These are the activations of a small neural network, seen along a few directions. Each row is one input.
Each table varies a few parts of the input and shows all the possible inputs, shuffled.
A made-up example of a description, with smaller parts first: one of 6 places along a line, together with either a single point or (one of 2 separate values, together with one of 5 places around a ring) or one of 11 places along a line.
Shared parts are said once, and a part with two or three values counts as separate values.
In the rows, zero is written as 128.

Rows:
row 1: [115 142 138 106 141  79 174 149 119 142 111 162]
row 2: [115 173 148  94 132 154  95 112 129 172 169  88]
row 3: [ 76 105  58 190 132 131 130 141  64  56  77 147]
row 4: [137 152 149 138 109 208 139  85 208 158 133 129]
row 5: [125 196 158 142 133 173 168 129 133 178 173 144]
row 6: [155  77 173 192 133  99 190 170 135  90 109 119]
row 7: [ 79 209  82 141 204 210 118 151  90 107 139 123]
row 8: [131 192 148 127 149 162 135 143 131 190 139 149]
row 9: [113 157 140  72 139 156  67 131 126 170 163  93]
row 10: [140  43 147 136 133  73  82 156 144  83 120  84]
row 11: [145 173 137 152 110 205 161 106 213 157 131 157]
row 12: [128  73  93 126  69  98 107 151 102 121  93 129]
row 13: [119  81 120 126  61  97 113 122  99 102 100  99]
row 14: [103 110 122  72 136  74 123 147 123 149 129 137]
row 15: [112  71 117 110  65  93  75 132 102 103 105 117]
row 16: [179 149 128 129 131 101 140  97 106 161 142 178]
row 17: [105 129 149 103 127  96 188 116 117 131 140 123]
row 18: [156 127 126  79 126  95  63  87 102 134 166 131]
row 19: [162 137 127  96 121  99 100  74 101 136 163 115]
row 20: [135  99 123 158  79 104 152 152 101 124  69 160]
row 21: [147  60 178 177 132 102 169 147 136  91 112  92]
row 22: [134 156 127 104 108 189  88  93 209 150 131  99]
row 23: [ 96 125 134  74 122  73 134 124 121 123 142  98]
row 24: [104  80  95 218 200 106 132 172  98  34  99 115]
row 25: [109 148 147 118 126  91 207 139 119 128 140 156]
row 26: [119 158 134  93 144 157  84 142 133 199 156 122]
row 27: [ 56 150  76 132 194 117 150 139  83  76 118 151]
row 28: [167 121 114  94 133 101  90 102 106 163 151 151]
row 29: [105 201  55 152 183 241 116 143 162  72 100 126]
row 30: [169 141 139 126 125 123 154  70 101 145 163 138]
row 31: [153  48 131 151 136  78 110 177 143 103 116 103]
row 32: [118 177 164 122 135 180 149 111 128 180 165 108]
row 33: [127 148 127  87 114 185  49 106 210 148 138 117]
row 34: [153 168 129 138 122 196 128 120 214 174 113 164]
row 35: [124 168  69 152 195 150 119 102  61  79 132 158]
row 36: [ 95 108 130  54 129  71 103 132 119 124 139 111]
row 37: [160  76 163 181 147  86 156 182 139 100  89 131]
row 38: [122  84 139 153  64 120 166 119  97 113  96 120]
row 39: [130 103 131 169  64 112 182 138  99 114 100 155]
row 40: [173 159 136 140 124 119 175  94 101 142 158 167]
row 41: [143 145 112 101 120 193  81 126 209 169 124 136]
row 42: [144  54 160 152 127  77 115 146 141  85 121  74]
What is each input in this table made of? -> one of 6 places along a line, together with either a single point or one of 6 places around a ring
Changing only the place on the line of 6 turns row 39 into row 5. The same change can be made to row 12. Which row results? -> row 26
Change only the place on the ring of 6 in row 37. List by row number the other rows that result. -> row 6, row 10, row 21, row 31, row 42
A walk changes only the place on the ring of 6. It starts at row 40 and steps to row 16. List the rest of the walk in order. -> row 28, row 18, row 19, row 30
Which other rows agree with row 17 in the place on the line of 6? List them by row number. -> row 1, row 14, row 23, row 25, row 27, row 36
Change only the place on the line of 6 in row 3. List by row number the other rows that result. -> row 7, row 24, row 27, row 29, row 35
Which other rows agree with row 4 in the place on the line of 6? List them by row number. -> row 11, row 22, row 29, row 33, row 34, row 41

Rows:
row 43: [126 114 103 185 137 142 143 148 106  92  85 143]
row 44: [151 137 169 157 119  95 220 123 102 147 139 162]
row 45: [152 130 128  98 135 112 105 115 129 150 145 133]
row 46: [107 174 102 144 142 193 137 118 155 143 129 153]
row 47: [145 150 148 103 119 148 112 124 178 167 133 137]
row 48: [131 109 120 166 137 129 145 143 126  83  99 117]
row 49: [146  78 136 143 117  96 126 143 151 109 112 127]
row 50: [114  96 139  96  92  81 115 115 111 134 123 114]
row 51: [122 106 127 102 129  80 120 139 123 128 127 127]
row 52: [148 120 138  92  96 113 102  98 114 158 143 119]
row 53: [100 139  92 137 146 132 138 150  81 103 110 148]
row 54: [107 115 130 122 145 102 121 150 107 119 137 109]
row 55: [138  66 147 133  78 100 122 124 141 112 114 116]
row 56: [111 169  93 138 151 155 119 112 105 117 134 155]
row 57: [155 141 145 100  76 147 113 120 161 177 141 118]
row 58: [107 134 111 121 148 117 140 143  99  97 122 120]
row 59: [120 169 125 126 144 182 137 113 164 138 134 125]
row 60: [126 160 111 120 153 144 123 111 116 114 145 126]
row 61: [131 139 131 118 152 133 106 121 118 139 156 115]
row 62: [129  89 141 163 133 118 126 153 135 101 119 109]
row 63: [123 154 152 124 139 170 115 125 165 158 143 117]
What is each input in this table made of? -> either a single point or (one of 4 places along a line, together with one of 5 places along a line)

Rows:
row 64: [104 204 113 147 138 244 145 115 191 142 134 136]
row 65: [ 63  93  68 195 184  91 165 157  29  17  89 144]
row 66: [166 146 129 167 179 170 102 131 171 185 160 176]
row 67: [140  43 138  84  69  57  60 137 111 135 131  93]
row 68: [149 154 184 141 101 142 173 119 124 178 141 110]
row 69: [116 167 133  71 117 110 139 113  98 167 151 140]
row 70: [ 71 222  63  74 158 209 108 111 170 135 132 163]
row 71: [140 115 150  66  85  89 133  82 111 108 143  62]
row 72: [116  88  89 227 175 103 197 200  84  31  63 160]
row 73: [164  29 178 134  65  67  90 154 163 150 109 113]
row 74: [147 171  98 113 188 154  65 115 121 169 162 151]
row 75: [162 105 194 117  78  99 159 103 163 120 121  89]
What is each input in this table made of? -> one of 2 separate values, together with either a single point or one of 5 places along a line
Changing only the choice among 2 separate values turns row 74 into row 66. The same change can be made to row 70. Which row results? -> row 64

Rows:
row 76: [110 221 130  40 147 152  84 113 116 180 184 141]
row 77: [120  60 122 127 127  31 133 151  55 111 136 120]
row 78: [ 81 102  95 124 146  55 164 150  37  47 114 107]
row 79: [140 146 130  76 108 186  59  63 179 192 158 143]
row 80: [145  73 144 170 130  74 173 127  52  63  96 136]
row 81: [ 89  74 108  94 135  24 129 159  53  92 143 125]
row 82: [115 170 120  57 119 170  41  73 162 193 147 134]
row 83: [126  41 102 118  92  47  81 136  85  96  97  85]
row 84: [151  15 127 123  75  78 102 133  89  88 105  96]
row 85: [124  43 187 156 206  50 113 185 142  36 146  44]
row 86: [173 199 150  99 117 150 129  91 192 194 184 148]
row 87: [ 85 229  75  97 175 243  96 146 119 134 136 140]
row 88: [160 215 127 123 144 187 167  87 182 174 150 146]
row 89: [106 194 107  30 127 160  29  92 157 181 137 128]
row 90: [123 142 158  95  72 185 108  87 235 210 146 129]
row 91: [118  58 109 208 140 111 142 145  81  36  85 161]
row 92: [142 200  89 163 159 240 110 107 155 150 141 148]
row 93: [126 163 171 103 239 182  83 158 218 175 181  66]
row 94: [112  91 116 157 137  60 165 138  38  63 104 108]
row 95: [ 95 235 103  63 173 193 126 111 105 162 153 134]
row 96: [ 57  89  59 162 159  89 131 170  66  25  98 132]
row 97: [156  82 151 164 120  71 200 151  94  72  81 141]
row 98: [132  75 186 191  99  70 213 158 105  93  65 135]
row 99: [151 211  99 157 145 235 136 121 197 146 131 153]
row 100: [146 203 127 117 150 209 147  79 130 170 166 139]
row 101: [139 213 132  87 143 138  83  88 133 200 181 137]
row 102: [173  60 164 135  94  50 169 169  99 108 118 133]
row 103: [106  60 152 229 109 109 182 176 134  64  53 158]
row 104: [103  89  73 203 145  90 130 160  69  40  88 116]
row 105: [147 186 170 124  97 152 150 101 208 216 180 133]
row 106: [125 227 105 110 169 178 125  86 122 182 149 130]
row 107: [163  25 136 117  65  75 128 155 130  96  89 102]
row 108: [ 96  54  89  84 101  39  76 144  84  76 103  91]
row 109: [162  51 155 141 105  54 143 146  58  99 132 127]
row 110: [ 98 206  78 135 176 235 102 122 134 157 137 149]
row 111: [131 203 159 138 117 202 191 102 188 187 149 131]
row 112: [146  19 153 152  53  64 140 165 153 134  70  93]
row 113: [122 196 131 172 119 250 160 137 201 158 130 138]
row 114: [138  44 191 161  85  44 183 172 121 143 100 144]
row 115: [131  68 117 202 130 109 168 169 123  44  70 165]
row 116: [149 155 138  70  93 182  87  76 221 188 150 145]
row 117: [165 188 142 105 132 153 101  77 150 199 192 146]
Changing only one part turns row 107 into row 116. The same change can be made to row 108. Which row results? -> row 89
Changing only one part turns row 98 into row 111. The same change can be made to row 103. Which row results? -> row 113
What is each input in this table made of? -> one of 2 separate values, together with either a single point or (one of 4 places along a line, together with one of 5 places along a line)
Change only the choice among 2 separate values in row 88. List by row number the other rows that result. -> row 97
Change only the place on the line of 5 in row 87. List by row number the other rows that result. -> row 92, row 99, row 110, row 113
A walk changes only the place on the line of 5. It starts at row 96 and steps to row 104. List the rest of the walk in order. -> row 91, row 115, row 103
